Each row below holds a small network's activations on one input, seen along a few directions.
Each table varies a few parts of the input and shows all the possible inputs, shuffled.
Descriptions start from the smaller parts, as in this example, which fits no table here: one of 4 places along a line, together with either a single point or one of 11 places around a ring or (one of 3 separate values, together with one of 5 places around a ring).
Shared parts are said once, and a part with two or three values counts as separate values.

Table:
R1: [ 40 -20  64 -23  52   9 -23  53  12 -29  13  22 -55  21  17 -33   5  11
  16 -19]
R2: [ 20 -27  14 -19  21  -4  55 -21 -25   7 -23 -23 -29 -14   3  23   6  31
  37 -29]
R3: [ 26  44  36 -16 -39 -12 -56  98  41 -37  46  -2   6 -12  14  -3 -13  -1
 -35   2]
R4: [-44 -22 -60  33   9   8   8 -60 -31  40 -43   8  18 -14  -6 -23  24 -21
  -1  17]
R5: [ -3  -1 -39  21   2   5  18 -33 -51  34   9 -20  63  -4 -29 -19  52  -9
  25 -10]
R6: [-32  24 -33  12 -65  -8  19 -12  24   8 -43 -24 -15 -56  23  49 -39   1
 -33  29]
R7: [-14   0 -21  24  25  19 -26 -29 -16   3  29  34  45  51 -36 -36  12 -32
  -2   6]
R8: [ -4  36  12 -10 -50 -25 -17  14  46 -33  26  -9  13  16   0  37 -47  -2
 -30  16]
R9: [-22 -49  -7  -6  29  11  44 -47  -1  22 -68  -1 -72 -21  34  17 -22  23
  17   4]
R10: [ 17   7  10  16  37  23 -59  42 -15  11  51  42  37  29 -18 -72  49 -36
  -6 -10]
R11: [  2  38 -13 -18 -65 -24  29  10   6   0  12 -48  33 -38  -7  50   1  20
  -6   1]
R12: [ 15 -30  36 -14  45  -3   8 -15  11 -26  -9  22 -44  41   4  11 -29  15
  18  -7]
Q: What do these inputs look like to the network?
A: one of 3 separate values, together with one of 4 places along a line
Q: The inputs of R2 and R11 match in every part but the choice among 3 separate values. If R12 is changed in the same way as R2 into R11, which row does it become?
A: R8
Q: Change only the choice among 3 separate values in R3. List by row number the other rows that result.
A: R1, R10

Table:
R13: [-18 -15 -26  27  14   4   0 -24 -20  11 -40  16  -8 -15  -1 -15   8 -15
  -5   8]
R14: [  7 -14 -14   2  10 -10  27 -24 -34  24  -3 -11  25  -4 -12   3  25   6
  21 -23]
R15: [ -5 -27  -6   7  27  10  27 -47 -26   3 -20  -8  -4  14 -12  -6  10   5
  32  -3]
R16: [-25 -12  -7 -13  -7   1  22 -30  25  11 -27   5 -34  -7  16  31 -36  11
 -11  10]
R17: [ 13  12  31 -12  10 -26 -88  62  28 -37  60  20  37  52  -6 -58  24 -17
 -17   8]
R18: [ 56   3  74 -27  36  11 -37  92  16 -31  41  20 -37  11  14 -32  10   9
   6 -27]
R19: [-21 -26 -17   6  30  18  19 -45  -7  34 -23  21 -20   8   6  -6   2  -4
   7   5]
R20: [ 36  53  31  15   2  30 -61  66  15 -31  91  44  38  53 -29 -28 -13 -39
 -30 -10]
R21: [  7   8  -1 -14 -26 -29  31  -7   0   0  -8 -24  10 -21  -2  46  -4  21
   5  -6]
R22: [-13  26 -17  -5 -50  -4  17   4  10  11  -6 -35   7 -41   8  22   1   6
 -11  11]
R23: [-18  -1 -14  17 -26 -11   0  -8  13  -4 -39  -8 -18 -25  21  23 -32  -1
 -18  18]
R24: [-13   2 -33   9 -10  18  11  -9 -24  31  -4 -15  24 -27  -5 -12  31  -1
   7   2]
R25: [ -6  -9  -1 -11  -9 -10  32 -30   4 -20 -22 -24 -20   3   2  31 -26  21
  14   5]
Q: What do these inputs look like to the network?
A: either one of 3 separate values or (one of 2 separate values, together with one of 5 places around a ring)
Q: Which of the alternatives is R18?
A: one of 3 separate values

Table:
R26: [ 17 -10   4   4  31   6  -7   0 -24   4  22  11  22  20 -20 -26  30  -9
  19 -18]
R27: [  8  -5  21  -3  11  10   6  -3  12 -16  -4  11 -32  12   4  14 -28   4
   2  -3]
R28: [-12 -29   4   4  35   7  -4 -22   2  -1 -22  24 -26  20   6 -20  -5  -5
   6   8]
R29: [ 13  16   5   0  -5  -1 -12  15  -7  -1  32  -6  39  10 -19 -15  23  -5
   7  -5]
R30: [ -4  20  -9   9 -10   6 -24   4   2  -2  33  12  39  21 -19 -16   4 -18
 -11   8]
R31: [  5 -35  14  -7  40   1   3  -9 -14  -2 -18   7 -26  12  12 -23   8  10
  23  -7]
R32: [  5  -3  -7  16  20  14 -16   6 -17  17  14  19  19   3 -11 -28  26 -20
   3 -10]
R33: [ -2  26  -3   6 -33  -8 -26  33  14  -7   7  -8  11 -19   6  -5  -2 -12
 -23  11]
R34: [  8  15  15 -15 -21  -5  -4  34  18  -5   1  -7 -16 -21  17  16 -17   9
 -16  -2]
R35: [ -8  22  -5   3 -26 -14 -28  18  24 -18  16   0  15  10  -1   6 -14  -9
 -25  17]
R36: [  1  21  -9   7 -13  12 -19  22  -5  12  26   0  31  -4  -7 -17  23 -12
 -12   2]
R37: [ 14  -4  17  -5  10  14   8  17   8  -5  -7   4 -35 -15   9   6 -11   6
   3  -8]
R38: [  6  15   9  -7 -21 -20 -18  27  11 -19  16 -17  15   1   2   1   4   5
  -9   2]
R39: [-20 -16 -37   2 -20 -11  56 -55 -23  24 -42 -34   2 -30   0  34   1  18
  21   0]
R40: [ 24 -14  32 -18  22   2  16  11   0 -18  -1  -6 -33   7   8  10  -9  20
  17 -17]
R41: [ -1   0  -5  14  25  10 -17 -12 -14   4  19  25  22  35 -22 -26  14 -21
   0  -4]
R42: [  3  13  18 -13 -18 -11  -5  15  30 -19   8   5 -12   6   7  26 -32   6
 -15   8]
R43: [-36  -7 -45  16 -22  -5  44 -73 -10  24 -41 -18   6 -15  -3  37 -18   4
   1  17]
R44: [-30  -3 -47  11 -26   1  46 -48 -20  34 -47 -25   2 -48   4  27   7   8
   1  11]
R45: [ -5 -27  -2   6  31  10  -4  -5  -4  12 -22  18 -30  -6  15 -24   9  -3
   6   1]
R46: [ 17   5  30 -29  -9 -18   5  25  16 -16  11 -16 -13   0  12  22 -13  24
   1 -11]
Q: The inputs of R37 and R27 match in every part but one. If R32 is changed in the same way as R37 into R27, which row does it become?
A: R41
Q: What do these inputs look like to the network?
A: one of 3 separate values, together with either a single point or one of 6 places around a ring
Q: Change only the place on the ring of 6 in R38. List by row number the other rows that result.
A: R26, R29, R31, R40, R46
